Each row has a name. Each question is about the rows just above it. Places in a row count from 1.

[-72 -72  35 -72] = Nes
[  5 -30 -88  63] = vabun
[-88  49  85 -71] = dat
[  6 -30   6   6] = Nemot
[ 81  32 -39  32] = sis
Does one of the named rows hold [-88  62] side by side, in this order? => no
At which places does sis hold [81]? => 1
Every place of [32] in sis: => 2 4
Places of [-72] in row Nes: => 1 2 4
Is [-39  32] printed in one of the named rows, side by side and in this order? => yes
Every place of [6] in Nemot: => 1 3 4

[32 33 33 33]  Fodif
[ 32 -51  42 -68]  vuk
[-44 -62  54 -83]  nofug
Places of [33] in row Fodif: => 2 3 4
Does one of the named rows hold [33 34] side by side, in this order? => no
Among the named rows, does one hold [ 32 -51  42 -68] next to each other, in this order? => yes
Among the named rows, does one hold [-44 -62  54] next to each other, in this order? => yes

[-58  74  -2   0  62  17] -> simo
[66 66 39  4 61 11] -> fikar
[-80  40 -80  40  40  40] -> rit
[ 32  22 -79  -7  40  41] -> Razik
Every place of [40] in rit: => 2 4 5 6
Among the named rows, does one hold [40 -7] next to each other, in this order? => no
Places of [66] in row fikar: => 1 2
Every place of [-80] in rit: => 1 3
Places of [0] in row simo: => 4
At which places does fikar hold [61]? => 5

[-26 -23  56 -22  63]  Susit
[-18 -18 -18   6  63]  geg
[ 37 -55  39 -53  45]  Lapak
[-13  46 -47  44 -54]  Povuk
[-68   5   5   5   5]  Duni
At which places does Povuk hold [-47]? => 3
Among the named rows, does one hold [5 5] next to each other, in this order? => yes
Among the named rows, does one hold [-55  39] next to each other, in this order? => yes
At which places does geg hold [6]? => 4
Every place of [5] in Duni: => 2 3 4 5
At which places does Susit hold [-23]? => 2

[-42 -44  19 -42  38 -19  19 -23 -28] : Rizes
[ 30  24 -49  22 -50  52 -48  59  73] : Vezi
[-49  30  10  31  30  31  11 -46 -57] : Mab
[ -8 -51  36 -49  35 -10 -41 -12 -15] : Sigo
[-68  38  17  39  19 -57  18 -64  18] : Pagot
Places of [18] in row Pagot: => 7 9
Every place of [-42] in Rizes: => 1 4
Every place of [-57] in Pagot: => 6
Places of [31] in row Mab: => 4 6

[ 18  17 -61 -54 -61  18] -> fipag
[-34  -7  -1 -39  26  45] -> Bimak
[-44  71  69  37 -49   9] -> Dap
[ 40 -16 -20  20  -6 -39] -> Tukeb
Does one of the named rows hold [-44  72  69] side by side, in this order? => no
Does one of the named rows hold [ -1 -40] side by side, in this order? => no
Every place of [18] in fipag: => 1 6

[ 77  16 -65  69] -> nezog
[ 40  -8 -32 -81] -> miri
[-36   4  80 -41] -> zeg
[-38 -38  76  76] -> tinen
[ 62 -42  -1 -67] -> vut
[ 69 -41 -41  69] -> Bur
Is [76 77] printed in one of the named rows, side by side and in this order? => no
At which places does Bur hold [-41]? => 2 3
Does one of the named rows hold [-67  -1] side by side, in this order? => no
Does one of the named rows hold [77 17] side by side, in this order? => no
At which places does tinen hold [76]? => 3 4
Does one of the named rows hold [-41  80] side by side, in this order? => no
Is [ 69 -65  16] printed in one of the named rows, side by side and in this order? => no

[-87 -89 -28  47 -52] = mopus
[-23 -17 -66  49  77] = Sav
[ 56  51  84 -73 -65] = Guved
[-42 -42  27 -41 -42] = Tiv
[-12 -12 -63 -12 -12] = Sugoz
[-42 -42 -27  27 -24] = nulab
Places of [-12] in row Sugoz: => 1 2 4 5
Is [-12 -12 -63] printed in one of the named rows, side by side and in this order? => yes
Is [ 27 -27] printed in one of the named rows, side by side and in this order? => no
At which places does Tiv hold [-42]? => 1 2 5

[-18   2  -3  24  -2 -34  11   4   9 -52   5   6 -20  21  21 -29  13  -8
 -17 -32 -25 -19 -34 -48 -17 -33 -20  27   8 -16  30  20 -14 -41   6   0
  27  35 -36 -19 -19 -27  17  19  24  19 -41   4  11  18  17 -28 -37 -21
  37  15 -32   5  -3] -> vutu
[ 14  -1   1  13   0  17 -28  -4  15 -34  12 -21 -18   9 -27 -10  17   4
  44 -14 -35   4 -12  20 -12 -17  -5   6   4  -8  49  20  14  22 -26  -4
 -22  -3   3  34  -7  -6  -2 -30  25  22 -21 -11 -15   0  39 -20  12  36
  21  17  -8 -15 -24] -> seb
[ -7  15 -10  28 -11 -21  38 -11  16  -6  31 -24  -3 -48  12  10   4 -41
  26  15  33 -11   4 -39  36  35   1   0 -15  12  19 -17  15 -37  39  16
 -14   8 -21  35  -1 -14 -33  -4 -29   0 -31  25 -15 -22 -22 -11   2 -50
  15 -28 -29  15   8] -> Gere
[-21   1 -19  35 -13  -3 -29 -45  28  39 -15  18  -1   3   0 -18  24 -36
 -21  -9 -45  11 -26  -9 -19 -17  -2 -14   1 -27   0  33 -11  -9  -8  33
 -25 -25  33  10  40 -15 -26   0 -11  34  16   0  34  17 -34   7  13 -16
   2   9  -2 -11   8] -> tizi
[ 13   0   8 -31   2  32  28 -41 -70 -22  34 -26  22 -28 -10   9 -19  -2
  71 -14  15  12  10   4   3 -26   3  -9  47  12 -38 -14 -12  16  41  -5
 -31 -21 -26 -73 -27  20  19   8  32  20 -24  19  15  -8 -12  19 -10  20
   9  -5  37   9 -39] -> daga
[-29 -52 -33   8 -31 -23 -38  19  32  -1 -10  -8  29  -3  26 -15 -21 -42
 -22 -40 -52 -25  35 -39 -56  32  -3  26  -6   1   5  14  40 -19   3  16
  19  23  12  22 -31   2 -68  53 -36 -20 -15  20  -8  26 -41   7  13 -28
  14   7 -32 -24  -9] -> rer
[-75 -28 -23 -66   5  14 -45  33  13  23 -19  25 -84  76   5   5  18  40
 -41  55 -23  68  10  47  23  78  -1  -7 -22   6   9  14  30 -27 -49  23
  12 -69  -4  -5  47  -7 -36  -6  -1  36  -1   8  15  19 -34  14 -18  42
  -5 -20   6 -35   1] -> Ruta
Every place of [-45] in tizi: => 8 21
Among the named rows, does one hold [-1  3  0] next to each other, in this order? => yes
At which places does Gere hold [-11]? => 5 8 22 52
Every place of [-16] in tizi: => 54
Does one of the named rows hold [-26   3   4] side by side, in this order? => no
Among the named rows, does one hold [ 9 14] next to each other, in this order? => yes
Does one of the named rows hold [78 23] side by side, in this order? => no

[-12 -50 -45 -54  49  40 -52] -> Mip
[-49  59  55  38 -47  16  60] -> let
[ 53  13   1 -53 -47 -85  11] -> raza
[-55  69  64  44 -55  17  70] -> Depo
[-55  69 -55  44 -55  69 -55] -> nafu
[ 53  13   1  53 -47 -85  11] -> Bovor
At which places does Bovor hold [53]? => 1 4
Among the named rows, does one hold [ 69 -55  44 -56] next to each other, in this order? => no
Places of [-55] in row nafu: => 1 3 5 7
Among the named rows, does one hold [ 37 -47  16  60] next to each other, in this order? => no

[ 18  20  -8  28  10  11 -25  17  27   0  27  16  38  24 -16  -6 -29 -50
   9 -15  30  15  36  -2 -75  44   4 -31  26 -25 -11   1 -18 -13  12] = tuva
[ 14  22  -8  -9 -10 -27  11  56 -14  -3  17 -43   4  10   6 -44  39  11
   7 -13 -20   5  31  26  15  48 -14 -45  -1  28   2  10 -14  27  37] = fano
[ 44 -15  -4  12 -19  -6 -39   0  27  22 -12  -7  -4  31   8 -36  26  -8
  47 -22   9  -7  29 -51 -41   8   4   2  10 -29  10 -24   3  14  25] = Fepom
[ 14  22  -8  -9 -10 -27  11  56 -14  -3  17 -43   4 -34   6 -44  39  11
   7 -13 -20   5  31  26  15  48 -14 -45  16   4  23  36 -28  24  29] = Pumap
[  2 -12 -13  10  -1  28 -34  -1  23   6  31  23   5  29  15   5 -11 -37
  30 -16  29 -11  19 -11 -55  60  22 -23  18 -33   8   2  -8  16  36] = Puro
[ -6  42  -3  13 -12  53  -9  30  23  19  32 -10  15  11 -21  19  11 -18
 -11 -18   7  10  36  19 -78  53  22 -42  53  10 -18  -5 -26  -3  31] = Bebem
[-14  47  -5  -1 -13  46  13  27  18  28  18 -22  -2  -6 -31 -32  -4   8
 -31  -6 -12   6  25  31  -6  24  21 -29 -12  28 -28  -3 -27  -7  18] = vuze
[ 30  25 -21  15  -8 -11 -16  25   3  20 -27   6   4  39 -25 -32  11  32
  30 -23  14   4  39 -32 -45  50  -2 -14  13 -37   8  -2 -31 -17  17] = Kulud
[ 18  20  -8  28  10  11 -25  17  27   0  27  16  38  24 -16  -6 -29 -50
   9 -15  30  15  36  -2 -75  44   4 -40   3   1  19  23 -41  23  46] = nevel
[ 17  14 -33  10   8 -16 -13  26   5   9   1  20   7  33 -14 -11   4   5
  33 -15  24  -4  35  -8 -32  78   2 -27  31 -50  11  25 -36  -6  22] = rop
Every place of [-6] in vuze: => 14 20 25
Every place of [11] in Bebem: => 14 17
Does one of the named rows hold [ 60  22 -23] side by side, in this order? => yes
Is [ 14 -23] printed in one of the named rows, side by side and in this order? => no
At which places does Bebem hold [-10]? => 12
Is [-11   4   5  33] printed in one of the named rows, side by side and in this order? => yes

[ -4   0  -1  -4  -1 -14  -1] = kizev
[-70   1  17   9 -44  10  45] = tak
[-70   1 -70   9 -44  10 -12] = sidu
[-70   1  17   9 -44 -23  20] = Kol
Does one of the named rows hold [ 10 -44   9] side by side, in this order? => no
Among the named rows, does one hold [  1  17   9 -44 -23] next to each other, in this order? => yes
Among the named rows, does one hold [  1 -70   9] next to each other, in this order? => yes
At which places does sidu hold [-70]? => 1 3
Does one of the named rows hold [  9 -44 -23] side by side, in this order? => yes
At which places does kizev hold [-1]? => 3 5 7
Does one of the named rows hold [-1 -5 -1] side by side, in this order? => no

[  4   9  11  29  12 -10  12 -16] = Sarab
[ -6   9 -12 -10  11 -10  10 -16] = roro
[  4   9 -64  18  11 -10  12 -16] = kibar
[  4   6  31  29  11 -10  12  -1] = ripa
[  4   4 -12   4  -7   4  -7 -16] = povik
[  4   9 -12  29 -23  -6 -38 -16] = sozip
[  4   9 -12  29   4 -10  12 -16] = modim
[  4   9 -12  41  11 -10 -67 -16] = gaz
[  4 -17  -7  29  11 -10  12 -16] = dage
[  4   9 -12  29  11 -10  12 -16] = Bidu
Every place of [-7] in povik: => 5 7
Does one of the named rows hold [-10   4  29 -12   9] side by side, in this order? => no
Every place of [9] in modim: => 2

